Z_891: [101 129 117 120 161 152 162 154]
Z_611: [164 165 172 167  76  68 166 120]
Z_117: [125 100 103 104 101 164  99 112]
miss Z_891: [120 101 162 152 161 154 117] | [129]
which: [164 164 174 168  77  68 166 120] | Z_611
miss Z_117: [125 112 104 103  99 101 164] | [100]
miss Z_611: [120 166  68  76 165 167 172] | [164]
miss Z_891: [162 120 129 101 154 117 152] | [161]

Z_755: [135 115 128 126 146 108 114 133 138 122]
Z_45: [128 128 129 137 141 104  99  91  97 182]
Z_76: [ 92 129 132 122 151 144 100 151  93  67]
Z_591: [119 116 109 107 139 156 119 174 117 196]
Z_381: [118 116 111 110 160 105 119 154 163 156]
Z_93: [135 136 147 157 155 134 121 120  89 122]
which: [127 129 129 137 142 104  98  90  98 183] | Z_45
which: [135 134 147 156 153 134 120 119  88 122] | Z_93
which: [119 116 108 106 138 155 119 174 116 196] | Z_591
miss Z_76: [ 92 100  67 132 151 151 144 122 129] | [93]
miss Z_93: [135 121 136  89 134 147 155 120 157] | [122]
miss Z_755: [146 135 115 138 128 133 108 122 126] | [114]

Z_127: [163  63 134  68]
Z_956: [125 124 155 138]
Z_64: [170  91 169 130]
Z_801: [124 112 149 134]
miss Z_64: [169 170  91] | [130]
which: [123 112 148 134] | Z_801
miss Z_64: [130  91 170] | [169]
which: [170  92 170 130] | Z_64

Z_839: [125 125 139 132 129 135 105 134 133 125 125 146 125 128 134 120 134 128
 137 114 140 148 133 133 142 131 127 115 128 135 134 117 125 117 126 129
 129 145 124 137 135 137 125 139 128 118 121 121 130 133 114 154 109 127
 136 128 137]
Z_233: [124 130 137 129 128 135 108 137 133 135 126 145 127 129 132 121 133 128
 134 113 139 134 133 133 140 130 128 119 132 132 124 120 124 118 127 128
 132 143 122 134 135 135 127 139 129 121 121 121 129 131 115 151 108 126
 133 127 136]
Z_732: [125 125 139 132 129 135 105 134 133 133 125 146 125 128 134 120 134 128
 137 114 140 136 133 133 142 131 127 115 132 135 126 117 125 117 126 129
 129 145 124 137 135 137 125 139 128 118 121 121 130 133 114 154 109 127
 136 128 137]
Z_59: [139 113 140 125 125 109  88 132 132 121 116 134 130 116 137 117 143 119
 140 117 130 139 137 117 146 118 116 115 125 137 142 113 132 111 116 137
 125 147 127 142 129 137 137 138 138 123 117 115 124 144 117 157 120 122
 134 124 134]
miss Z_839: [131 105 154 136 121 117 109 128 125 130 134 140 129 128 145 124 125 135
 129 128 125 137 135 127 148 133 125 126 120 132 114 134 117 125 146 134
 134 139 121 129 142 127 118 114 128 139 128 137 137 133 125 125 137 133
 135 133] | [115]
which: [125 125 139 132 129 135 105 134 133 125 125 146 125 128 134 120 134 128
 137 114 140 148 133 133 142 131 127 115 128 135 134 117 125 117 126 129
 129 145 124 137 135 137 125 139 128 118 121 121 130 133 114 154 109 127
 136 128 137] | Z_839
which: [139 113 139 126 124 109  87 132 132 122 116 133 130 116 137 117 143 119
 140 116 130 139 137 118 146 118 116 115 124 136 142 113 133 111 116 136
 125 147 127 142 129 137 137 138 138 122 116 115 124 144 117 157 120 123
 134 125 134] | Z_59
miss Z_233: [127 119 134 136 131 126 124 143 129 128 132 135 118 130 129 133 132 133
 129 134 137 151 133 129 134 137 133 128 133 145 108 128 121 139 128 122
 121 115 135 108 124 135 130 127 121 127 127 113 124 120 132 139 126 135
 132 121] | [140]
miss Z_839: [121 127 128 135 134 114 128 133 130 140 129 126 105 134 137 129 125 137
 134 128 137 128 133 135 148 125 127 120 117 109 125 142 124 135 137 118
 139 146 125 133 125 134 115 136 129 154 128 125 125 121 133 131 114 145
 117 139] | [132]
which: [125 125 139 132 128 135 105 134 132 133 125 146 126 128 133 120 134 127
 137 114 140 136 133 132 141 132 127 115 132 136 126 117 124 116 126 129
 128 144 124 138 135 138 125 140 127 119 121 120 131 132 114 154 109 128
 135 128 137] | Z_732

Z_975: [130 132 125 125 132 128 109 124 135 126 132 141 129 138 128 131 137 127
 127 130 131 118]
Z_709: [129 131 127 127 128 129 118 127 133 128 129 134 128 132 127 130 129 128
 128 130 130 122]
Z_994: [133 141 125 128 116 129  97 136 146 129 128 142 127 133 124 136 128 131
 133 139 124 105]
Z_89: [131 131 127 126 132 128 119 127 130 125 130 135 129 133 130 129 137 128
 129 130 127 125]
Z_990: [140 140 125 119 145 129  87 122 139 119 138 161 132 153 133 131 163 127
 128 132 127 111]
Z_482: [130 130 128 128 126 128 123 130 132 128 128 130 128 128 127 129 128 129
 129 130 126 124]
Z_686: [130 130 128 127 130 128 125 129 129 126 128 130 128 129 129 128 132 128
 129 129 125 127]
Z_322: [139 156 124 127 102 129  69 148 165 130 127 154 125 135 123 144 129 135
 141 152 113  82]
Z_192: [130 132 128 128 125 128 122 131 133 128 128 131 128 129 128 129 129 129
 130 131 125 123]
which: [139 141 125 120 145 129  88 123 138 120 137 163 131 153 134 132 162 127
 127 131 128 110] | Z_990
which: [130 130 128 128 126 128 123 130 132 128 128 130 128 128 127 129 128 129
 129 130 126 124] | Z_482
which: [130 132 125 125 132 128 109 124 135 126 132 141 129 138 128 131 137 127
 127 130 131 118] | Z_975

Z_577: [189  76 182 100 106  76 168 167  92 181 192 180 121 162  66 193  86 113
 159  74]
Z_467: [ 93 193  77 107  64 196 144 153  78 136 122 181 108 102 103 164 149 149
  83 178]
Z_248: [186 176 121  92  82 184  81 187  94 156  95 181 188 169 176  93 159  98
  88  89]
Z_191: [ 64 151 168 130  85  72 113 100 146 187 150  99 181 170 158 163 140 134
 145 129]
Z_504: [189  76 182 100 106  76 168 167  92 181 192 148  72 137 121 125 144 125
  88 120]
Z_214: [178 137 179  77 146  83 188  61 185 134 158 147 178 127 161 161 172 190
 183 164]
Z_488: [189  76 182 100 106  76 168 167  92 181 192 148  72 137 121 125 144 132
 174  97]
Z_302: [ 65 121 119 127 130 110 139 165 169 167 142 102  75 156 114  61  83 148
 101  72]
miss Z_577: [162 167  76 180 168  74 192 182 121 113 193  66 189 181  86  76 159  92
 106] | [100]
which: [ 65 122 119 128 130 110 139 165 169 167 142 102  75 156 114  60  82 148
 101  72] | Z_302
miss Z_191: [145 170 129 140 168 134  85  72 187 163  64  99 113 158 100 151 150 146
 130] | [181]
which: [191  74 184  98 107  75 168 165  92 179 193 179 119 162  67 194  85 113
 161  73] | Z_577

Z_5: [145 146  73  69  87 159 108 117]
Z_215: [109  90  81 140  78 154 156  72]
Z_288: [143 143  62 144  78 153 103 111]
Z_570: [147 168 188 121 189  95  99 193]
Z_99: [135 131  69  84  80 160 122 102]
Z_691: [143 143  62  62  78 153 103 111]
Z_417: [140 156 194 141 191  98 114 184]
which: [143 146  72  68  87 157 107 118] | Z_5
which: [145 168 190 121 191  92  99 193] | Z_570
miss Z_417: [191 194  98 184 140 114 141] | [156]
miss Z_99: [135  80  84 131  69 122 160] | [102]
which: [108  90  81 140  79 153 157  71] | Z_215

